Each row below holds a small network's activations on one input, seen along a few directions.
In each table, some parts of the input vary, and every possible input appears once, in random order.
Descriptions start from the smaller parts, as in this example, which fits no table here: one of 5 places around a ring, together with either a single point or (one of 2 separate values, together with one of 4 places along a line) or one of 11 places around a ring.
Shared parts are said once, and a part with two or three values counts as separate values.
In the rows, 128 means zero.

Other details of the inputs vary at random and push rows far along two fixed directions, the same in every table; ignore that.

Table:
R1: [111 135 151 128 126 111 163  87  78 101 130 127  77 138]
R2: [138 128  96 159 128 157 114 148 143 110 129 113 143 128]
R3: [126 123 108 154 127 155 111 149 146 112 146 120 147 133]
R4: [126 132 175  43 110 106  42  65 150 208  86 142 179  60]
R5: [111 128 140 119 141 103 163  87  79 109 123 127  80 148]
R6: [125 128 164  56 127 112  36  45 143 207  82 122 180  64]
R7: [144 133  97 156 123 155 116 153 146 111 126 117 140 126]
R8: [138 133 109 158 115 159 114 153 146 109 137 120 141 122]
R9: [129 143 177 144 146  96 202 105  96 148 122 109  79 140]
R10: [123 116 105 147 131 149 112 156 149 115 152 126 153 139]
R11: [145 138 145 181 130 148 148 169 164 153 145 102 146 124]
R12: [122 130 141 101 131  90 173 109  87 114 116 149  78 144]
R13: [137 119  94 129 129 137 121 174 155 124 133 139 151 139]
R14: [149 133  97 147 119 150 120 166 150 116 123 127 138 125]
R15: [ 97 114 151  99 143  90 164  99  84 117 145 147  94 161]
R16: [137 125 108 136 117 143 120 173 155 118 139 142 146 129]
R17: [124 109  93 132 145 136 115 162 150 126 147 133 159 151]
R18: [122 139 152 116 116 104 170 103  83 106 122 142  73 134]
Description of these inputs: one of 2 separate values, together with either a single point or one of 8 places around a ring.
- Changing only the choice among 2 separate values turns R14 into R18. The same change can be made to R9. Which row results? => R11
- Change only the place on the ring of 8 in R17. List by row number the other rows that result. => R2, R5, R6, R7, R12, R13, R14
- Change only the choice among 2 separate values in R1. List by row number the other rows that result. => R2

Table:
R19: [112 127 154 106 138  93 166  91  79 124 131 137  82 150]
R20: [105 123 132 138 132 131 125 124 139 119 131 117 145 126]
R21: [127 125 124 128 124 136 114 130 130 127 136 130 137 129]
R22: [128 126 126 131 126 137 114 128 131 131 137 125 137 129]
R23: [132 133 124 129 119 133 123 132 134 123 121 128 134 121]
R24: [134 119  78 200 136 164 172 209 137  71 179 122 118 183]
R25: [130 129 131 123 126 126 124 132 137 138 119 129 132 118]
R26: [128 127 123 124 126 133 112 121 129 127 122 127 131 120]
R27: [130 128 121 131 128 136 114 124 131 127 125 123 131 123]
R28: [125 126 119 121 123 133 113 125 129 120 124 134 130 122]
R29: [129 124 122 130 126 134 116 129 131 122 133 130 133 126]
R30: [125 123 125 108 128 122 112 122 131 132 125 139 136 123]
R31: [131 127 132 130 132 131 124 132 135 143 133 125 138 129]
R32: [120 136 158 114 134  92 179  95  85 125 116 131  80 140]
R33: [116 137 159 109 134  94 171  73  70 120 115 127  74 139]
R34: [132 127 121 122 133 126 121 124 130 135 120 124 136 127]
R35: [130 123 128 119 133 125 116 122 131 138 128 128 135 125]
R36: [133 134 133 137 124 135 124 130 136 133 123 122 129 117]
R37: [133 129 132 137 127 136 121 127 134 132 132 122 133 121]
R38: [133 132 138 136 123 133 124 129 136 134 129 124 132 117]
R39: [132 130 129 136 120 135 125 138 138 125 132 129 133 120]
R40: [134 129 124 126 134 127 123 123 131 139 119 120 136 126]
R41: [132 131 128 117 124 124 122 128 135 136 116 130 138 120]
R42: [130 129 130 127 119 133 119 132 136 125 130 132 133 119]
R43: [131 126 118 121 131 127 119 128 131 132 120 128 138 128]
R44: [132 129 129 129 133 129 123 127 136 141 121 122 132 122]
R45: [125 125 127 115 122 129 109 119 128 125 128 137 134 119]
R46: [133 131 127 126 125 126 129 134 136 135 119 127 135 122]
R47: [129 123 117 124 132 129 120 133 133 128 124 130 132 129]
R48: [123 126 127 116 121 131 110 122 127 127 132 137 136 125]
R49: [128 128 114 124 122 134 117 129 129 117 124 132 134 126]
R50: [130 126 128 127 128 132 114 120 129 130 131 126 133 122]
R51: [130 125 121 124 134 129 118 127 133 135 123 126 133 126]
R52: [129 128 127 121 126 126 124 134 136 132 121 132 131 122]
R53: [138 122  72 207 136 166 176 215 143  66 169 119 113 177]
R54: [130 134 142 133 122 133 125 128 132 138 132 125 133 121]
R55: [127 123 124 120 130 128 116 131 132 136 133 133 139 131]
R56: [129 131 128 126 119 133 116 129 136 127 121 129 132 116]
R57: [135 135 130 133 127 134 123 121 130 135 120 118 133 120]
R58: [130 131 135 135 126 136 121 127 131 137 135 122 134 126]
R59: [131 133 132 129 119 134 119 129 137 131 121 126 131 113]
R60: [129 122 123 120 131 126 118 128 132 132 129 133 135 127]
R61: [132 131 124 126 127 132 115 117 127 131 120 121 135 121]
R62: [132 127 130 127 126 127 127 138 139 134 129 131 135 123]
R63: [129 126 131 125 133 128 120 126 131 143 133 125 137 130]
R64: [125 124 116 115 129 127 116 131 132 126 122 137 133 127]
R65: [110 133 162 108 124  97 171  94  79 114 130 141  77 142]
R66: [128 127 131 120 124 127 123 137 136 136 131 135 138 127]
R67: [124 123 124 111 126 126 112 128 131 134 130 139 140 128]
R68: [129 131 135 130 118 134 123 134 134 132 133 129 135 122]
R69: [130 130 140 126 127 127 127 131 135 146 130 128 136 124]
R70: [134 126 131 130 133 129 124 130 137 140 129 125 136 124]
R71: [130 125 128 122 125 126 124 137 138 131 129 134 135 124]
R72: [131 130 121 124 125 132 114 121 128 127 120 125 136 122]
R73: [115 130 153 111 141  93 171  87  80 123 119 131  74 144]
R74: [123 124 103 183 143 125 225 184 100  62 162 132  65 192]
R75: [134 129 134 131 129 128 127 135 140 140 128 127 136 121]
R76: [129 128 135 123 124 127 125 135 136 140 130 132 137 125]
R77: [132 124 128 128 135 128 121 127 134 138 130 125 135 127]
R78: [106 119 127 135 138 128 126 132 146 126 130 119 153 127]
R79: [133 135 129 130 119 132 125 129 133 129 120 125 133 117]
R80: [136 131 124 133 133 131 127 131 136 139 121 120 138 126]
R81: [132 127 128 136 129 136 119 126 132 130 133 122 133 124]
R82: [113 133 157 115 136  97 172  81  73 115 121 129  68 141]
R83: [128 126 114 117 128 127 118 132 132 126 121 134 139 128]
R84: [135 138 134 133 123 132 126 124 132 135 118 120 133 116]
- Changing only one part turns R76 into R68. The same change can be made to R40. Which row results? => R33
- Describe the family of inputs behind these rows. => one of 2 separate values, together with either a single point or (one of 4 places along a line, together with one of 8 places around a ring)
- Change only the place on the line of 4 in R30. List by row number the other rows that result. => R64, R67, R83
- Change only the choice among 2 separate values in R29. List by row number the other rows that result. => R60
